Each row below holds a small network's activations on one input, seen along a few directions.
In each table, some parts of the input vary, and every possible input appears once, in random order.
A made-up example of a description, with smaller parts first: one of 4 places along a line, together with either a single point or one of 9 places around a ring or (one of 3 separate values, together with one of 8 places around a ring).
Shared parts are said once, and a part with two or three values counts as separate values.

Other details of the inputs shift rows strongly along two fixed directions, in all tables alike. That doesn't count.

A family of inputs:
row 1: [-39  24   0  33  12 -79   8  -3  27  37 -16  10  -3  -9 -60]
row 2: [  3  12 -37  23  -1  33  18 -46 -43  -6 -14 -14  31   4  18]
row 3: [ 25  12 -25  11  21 -20  20 -40 -50  -2 -18   7  30  -2  39]
row 4: [-44  32   6  39   7 -44   2 -13  30  14 -20  -5  10  10 -80]
row 5: [ 33 -36  11 -48  -8  59 -27  28  -4  -8  21  -8 -26   5  43]
row 6: [-52  31  -8  44 -19 -33   6 -22  41   6  -5  15  15  -5 -64]
row 7: [  5  11 -24  18   4  34  22 -52 -41  -8 -13 -16  33   8  13]
row 8: [-33  40   5  40  11 -63   2  -9  42   5 -12  34 -11 -23 -35]
row 9: [-44  25  17  38  11 -37  10 -15  26   7 -22   0   6   8 -84]
row 10: [ 37 -38  14 -46  -7  52 -24  34  -2  -7  14 -19 -17  11  44]
row 11: [-22 -19  51 -29 -17   5 -43  50  83   5  18  16 -51  -2 -36]
row 12: [ 11  16 -38  23   6 -16  19 -31 -54  -4   1  17  30 -12  50]
row 13: [  5  15 -42  26  -1  21  18 -36 -53  -5 -13 -19  35   7  17]
row 14: [ 16  13 -39  22  17 -17  13 -36 -56  -1  -7   8  23 -10  44]
row 15: [ 36 -35   8 -46  -7  48 -28  41 -12  -7  23 -12 -22   7  41]
row 16: [ 13   3 -22  10  18 -18  43 -33 -68  10 -16   0  28   3  25]
row 17: [ 28 -34  12 -46 -21  54 -23  35  -5 -13  25  -3 -20   4  48]
row 18: [-45  29   9  39   6 -33   2 -24  36  12 -21  -3   7   5 -78]
row 19: [ 40 -43  33 -50   3  51 -10  32 -12 -14  13 -18 -14  16  35]
row 20: [-39  29  -3  37   2 -79   2  -6  45  11  -3  36  11 -14 -37]
row 21: [ 34 -32  10 -49  -2  22   0  41  -6 -11  25   4 -37 -10  68]
row 22: [-44  32  -5  43   1 -38  -3 -11  31  15 -20  -3   7   3 -73]
row 23: [-18 -19  44 -28 -24 -22 -40  73  86   7  26   9 -32   4 -42]
row 24: [ -2  18 -44  27 -15  25  20 -36 -58 -11  -1  -4  34  -1  22]
row 25: [ 27  22 -21  13  24 -12  27 -43 -40  -9 -23   5  25 -12  40]
row 26: [ 35 -35   9 -46  -8  50 -28  38 -10  -7  22 -11 -23   6  42]
row 27: [-12 -19  58 -32   0 -17 -40  59  77  12   6  -6 -40  14 -54]
row 28: [-21 -16  47 -28 -17 -13 -46  71  78   8  19  11 -46   2 -44]
row 29: [-45  30  -4  43   1 -32  -2 -17  33  14 -21  -2   5   2 -72]
row 30: [ 40 -40   9 -52   5   7 -14  47 -24  15  28  -6 -25  -1  60]
row 31: [  2  15 -44  25  -2  28  15 -42 -56  -7  -6  -9  27   0  17]
row 32: [-19 -21  48 -28 -24  -5 -37  52  92   4  23  13 -38  -2 -37]
row 33: [  9   8 -21  21   9  18  31 -35 -61 -12 -13 -17  37  13   7]
row 34: [-45  28  10  39   6 -30   2 -27  37  11 -21  -2   7   5 -77]
row 35: [-52  31  -9  45 -19 -36   6 -19  40   6  -5  14  16  -5 -65]
row 36: [-49  31  -6  39  -3 -68  26 -12  44   7  -6  22  -7 -21 -47]
row 37: [ 51 -25  14 -44  -5  11  -9  39   9 -16  26  17 -14 -11  80]
row 38: [-22 -18  49 -28 -17  -5 -45  61  80   6  19  13 -48   0 -40]
row 39: [  1  17 -49  28 -21  13  27 -33 -53 -11   6  -7  49   1  23]
row 40: [ -1  16 -47  28 -22  18  26 -38 -48 -12   4  -5  47  -1  23]
row 41: [-44  24  18  39  11 -35  10 -18  28   6 -22   1   5   6 -84]
row 42: [  3  17 -47  26  -2  20  15 -35 -63  -6  -5 -12  31   2  16]
row 43: [ 34 -36  10 -47  -8  56 -28  31  -6  -8  21  -9 -25   5  43]
row 44: [  0  17 -48  28 -22  15  26 -35 -50 -12   5  -6  48   0  23]
row 45: [ 40 -43  34 -50   3  54 -10  29 -10 -14  13 -17 -15  15  35]
row 46: [ 45 -37  22 -60  15  19   2  30  -6  -9   8  -9 -33  -3  61]
row 47: [ 36 -41   8 -55 -15   1  -3  54 -12  11  39   3  -8  -1  69]
row 48: [  1  12 -42  19  -1 -17  32 -23 -67  14   8   3  31  -9  40]
row 49: [ 28  16 -12  12  30  -9  35 -43 -41 -14 -26  13  22 -12  33]
row 50: [ 31 -31   8 -46 -19  42 -23  51 -13 -10  28  -7 -14   7  47]
row 51: [  3  13 -38  24  -1  30  18 -44 -45  -6 -14 -16  32   5  18]
row 52: [ 53 -35  14 -50  12   5 -25  37  -6  -2  10   4 -19  -3  69]
row 53: [ 14   8 -30  11  12 -22  35 -32 -65  16 -11  -7  30   3  30]
row 54: [-46  29  -5  39   0 -16  -5 -30  31  10 -14  11  -5  -5 -66]
row 55: [ 11   8 -18   8  27  -4  50 -43 -48 -11 -22   0  12  -8  25]
row 56: [ 41 -37  23 -51  -2  45 -19  35  -8  -8  15 -23 -11  18  39]
row 57: [  2  -9  54 -26  17 -40 -44  56  85   9   7  24 -63 -17 -18]
row 58: [-43  32  -6  42   2 -41  -3  -8  29  15 -19  -3   8   4 -74]
row 59: [ 36 -38  15 -47  -7  61 -23  25   3  -8  13 -15 -18   8  45]
row 60: [ -4  16 -41  25 -15  32  20 -44 -50 -12  -3   0  29  -2  22]
row 61: [-40  33  -2  36  18 -63  17 -18  36  15 -25   9 -16 -20 -55]
row 62: [-44  22  21  37  11 -22  11 -28  35   5 -23   4   2   2 -80]
row 63: [  4 -25  71 -37  24 -52 -31  51  77  10  -5  27 -49  -2 -31]
row 64: [ 24  24 -34  18  20 -10  23 -38 -41  -7 -23   6  23 -16  44]
row 65: [ -2  14 -41  26 -22  29  25 -49 -38 -13   1   0  41  -3  22]
row 66: [ 39 -34   9 -51  10  23  -6  36  -9  -7  20  -4 -43  -9  63]
row 67: [  7  13 -28  21   3  21  22 -43 -51  -7 -12 -21  37  11  12]
row 68: [ 37 -34   6 -46  -7  43 -28  46 -15  -6  24 -14 -20   9  41]
row 69: [-12 -22  62 -31   0  -2 -38  43  83   9   6  -4 -42   9 -50]
row 70: [-11 -27  70 -30   5  -1 -30  46  76   3   4  -1 -44   9 -54]
row 71: [  6   4 -14  17   9  38  30 -50 -44 -13 -15 -11  29   6   7]
row 72: [-53  35  -7  43 -12 -33  -1 -10  26   8  -8  13   5  -4 -66]
Each input here is: one of 6 places along a line, together with either one of 4 places along a line or one of 8 places along a line.
Question: Changing only the place on the line of 6 turns row 35 into row 10. The same change can be made to row 65. Which row results?
Answer: row 59
Question: Changing only the place on the line of 6 turns row 36 into row 21. The same change can be made to row 32. Which row results?
Answer: row 60
Question: Which other rows agree with row 3 in the place on the line of 6? List them by row number.
Answer: row 4, row 7, row 18, row 25, row 27, row 34, row 46, row 53, row 56, row 67, row 69
Question: Change only the place on the line of 6 in row 63. List by row number the other rows that result.
Answer: row 3, row 12, row 14, row 20, row 52
Question: Start at row 55 and move only the place on the line of 4, one step at a time. The first step leads to row 49. Which rows follow, in order?
Answer: row 63, row 16
Question: Start at row 9 and move only the place on the line of 6, one step at a time. The first step leads to row 27. Which rows follow, in order?
Answer: row 22, row 42, row 28, row 39

A family of inputs:
row 73: [-46  35 -24  47  -2 -70  11 -13   7  24  -4  18  13  -9 -44]
row 74: [ -6 -15  27 -21 -18  18 -30  36  52  -6  18   4 -26   1 -14]
row 75: [ 51 -23 -21 -34  -4  35   4   8 -49 -13  23   3   6  -6  94]
row 76: [-30  40 -18  46  28 -56   4 -34  10  15 -35   5   6  -8 -50]
row 77: [-10  30 -70  47 -19  20  35 -54 -81  -5  -3 -13  58   2  17]
row 78: [ 32 -25 -37 -27 -29  52   1  20 -74  -4  27 -25  23  13  68]
row 79: [ -3  28 -60  43  10  33  29 -75 -82  -5 -25 -24  39   5  11]
row 80: [-34  40 -17  46  27 -56  12 -36  11  13 -34   4  -3 -12 -54]
row 81: [ -2 -11  31 -16 -14  30 -27  18  60 -20   8  11 -27  -2  -7]
row 82: [  9 -23  44 -38  16 -14 -11  44  41   8   5   4 -51  -7  -7]
row 83: [ 13 -25  57 -37  16 -22 -17  49  39   2   5  13 -34   5 -13]
row 84: [ -5  22 -53  42   5  33  47 -76 -85  -7 -20 -20  41   2   9]
row 85: [  3 -21  24 -31  -7 -26 -28  56  39  14  25  15 -33  -5   7]
row 86: [  9 -11  35 -26  -1  -4 -22  24  58 -12   3  27 -36 -19  14]
row 87: [ -5  20 -46  41   3  30  48 -73 -88 -10 -20 -12  51   7   6]
row 88: [ -9 -19  33 -25   5  20 -26  31  38   8   3 -12 -43   6 -26]
row 89: [ -3 -12  30 -18 -15  26 -28  24  58 -15  12   9 -27  -1 -10]
row 90: [-24  41 -12  53  28 -57  -1 -29   9  17 -35   9  13  -4 -48]
row 91: [-36  31   5  39  14 -68  31 -31  20  12 -23  10  22  -2 -54]
row 92: [ 53 -32   2 -45  14  37  19   8 -58 -14   7  -4  -2   1  77]
row 93: [ 53 -27 -12 -41  19  43  12   7 -54  -8   4 -15 -13  -2  84]
row 94: [ 48 -32 -12 -35 -14  62  21  -2 -46 -12  12 -36  29  18  68]
row 95: [-46  24   2  42  -2 -33  23 -31  24   9 -21  -3  30  11 -76]
row 96: [ 39 -22 -27 -25 -21  69   2   1 -53 -22  23 -15  17   6  72]
row 97: [-45  27   8  45   5 -30  13 -31  12   5 -21   6  18  11 -86]
row 98: [-10 -19  16 -24 -25   4 -30  56  31  11  25  -6 -20   8 -18]
row 99: [ 53 -20 -17 -32  -3  42   6  -2 -42 -21  16   7   4 -11  96]
row 100: [  2  32 -60  43   9  31  22 -74 -82  -3 -27 -24  49   9  11]
row 101: [  9 -12  33 -27  -1  -7 -23  29  56  -8   8  25 -36 -17  13]
row 102: [ 42 -28 -29 -32 -12  17   2  26 -66   4  28  -7  10   2  87]
row 103: [  9 -14  36 -23   4  15 -49  36  36   9   1 -11 -25  16 -24]
row 104: [-54  37 -19  51 -15 -29   5 -21  22   9  -6   5  17  -4 -67]
row 105: [ 13 -27  57 -35  13 -27 -18  48  44   3   7   6 -23   5  -8]
row 106: [ 11 -24  46 -39   3 -31  -7  41  56  11   8  -3 -26   2  -1]
row 107: [-43  25   8  46   2 -32  13 -29  17   5 -20  -2  31  11 -80]
row 108: [-41  41 -15  49   4 -56  13 -32  25   7 -14  27   9 -20 -42]
row 109: [  4 -19  26 -31  -5 -22 -27  51  43   9  23  17 -34  -8   8]
row 110: [ -4 -14  29 -19 -16  22 -29  30  55 -11  15   7 -27   0 -12]
Question: Changing only one part turns row 96 into row 75. The same change can be made to row 78. Which row results?
Answer: row 102
Question: What is each input in this table made of?
Answer: one of 2 separate values, together with either one of 9 places along a line or one of 10 places along a line
Question: Change only the place on the line of 10 in row 79. List by row number the other rows that result.
Answer: row 84, row 87, row 88, row 94, row 95, row 97, row 100, row 103, row 107

A family of inputs:
row 111: [ -8  11 -25  18 -16  20   3 -20 -17  -4   1  -7  22   3   0]
row 112: [ 51 -39   9 -56   2  25 -14  43 -23  -2  22  -5 -20   1  75]
row 113: [-25   7   5  10 -14  -8 -14  10  34   5   5   4  -5   0 -34]
row 114: [-12  10  10   5  11 -42  -7  10  31  11  -4  17 -20 -12 -17]
row 115: [ -1  10 -20  16   3  20  11 -29 -28  -6 -10  -8  13   2   3]
row 116: [ 24 -37  29 -51 -16  24 -31  58  26  -4  30   2 -30   3  32]
row 117: [-16   4  22   4   3 -16  -1   1  33   1  -7   6  -9   0 -35]
row 118: [  0   4 -11  11   1   9  16 -21 -28   0  -8 -12  22   9  -5]
row 119: [-20   5  25   0  10 -51 -19  28  53  16  -3  18 -30 -11 -36]
row 120: [ -5  11 -23  16 -10  -1  11 -14 -22  -4   4   5  18  -4  10]
row 121: [-15   7  12   4   6 -44   1   9  33   9  -1  21 -17 -14 -15]
row 122: [-25   0  14   5  -3  -5  -6   7  25   9  -1  -6 -10   7 -46]
row 123: [ -8  11 -25  18 -15  17   5 -19 -18  -4   2  -5  22   2   2]
row 124: [ 10  10 -17  13  10  -2  21 -29 -29  -6  -9   1  19  -4  21]
row 125: [  3   5 -14  11   5  -6  20 -18 -29   1  -6  -7  21   4   5]
row 126: [ -7  11 -24  17 -13  11   7 -17 -19  -4   3  -2  20   0   4]
row 127: [-21   3  37   1   6 -24 -16  17  60   6  -7   9 -23  -1 -51]
row 128: [  3  12 -15  11   9 -24  14 -15 -13   1  -4  13   4 -14  17]
row 129: [ -6   8 -14  15   2  15   5 -21 -18  -2  -9  -9   9   4  -9]
row 130: [  7   8 -17  14   7  14  12 -29 -33  -5 -13  -8  22   5   7]
row 131: [-31   4  23   4 -11 -28 -21  28  58   9   8  13 -20  -3 -47]
row 132: [  4   9 -14  13   8  -6  14 -19 -27   2  -8  -5  18   3   7]
row 133: [  8   9 -17  12   6  -3  26 -29 -30  -7  -8   2  21  -4  21]
row 134: [ -6  11 -24  17 -12   7   8 -17 -20  -4   3   0  20  -1   6]
row 135: [ 56 -43  18 -58   5  40 -18  38 -15 -10  17 -10 -17   6  69]
row 136: [ 34 -48  48 -63  -1  33 -36  61  28  -1  20 -11 -37  14  21]
row 137: [-28   3  31   2   2 -16 -18  17  60   6  -4   6 -29  -2 -55]
row 138: [ 47 -42  13 -56  -8  64  -8  28 -21 -17  21 -15 -17   7  66]
row 139: [ -7   7 -15  14   0  16   8 -21 -25   1  -6 -12  13   7  -8]
row 140: [  2  10 -10  13   8   7   9 -25 -17  -5 -13  -4  14   2  -1]
row 141: [-11   8  16   6  11 -29  -6   3  31   6  -8   8 -12  -4 -27]
row 142: [  4   9 -26  12   5 -16  23 -16 -39   4  -3   1  17  -5  21]
Question: What is each input in this table made of?
Answer: either one of 8 places along a line or (one of 4 places along a line, together with one of 6 places along a line)
Question: What sort of input is row 117?
Answer: one of 4 places along a line, together with one of 6 places along a line
Question: Change only the place on the line of 6 in row 136. List by row number the other rows that result.
Answer: row 117, row 118, row 127, row 130, row 140
